Questions about the row below.
1) The second entry from the left?
2) The 3rd entry from the right?
3) The entry just right of -0.49?
4) The last entry?
5) The first entry?
[ 0.59 -4.79 -0.11  0.04 -0.49 -0.32 -0.57]
1) -4.79
2) -0.49
3) -0.32
4) -0.57
5) 0.59
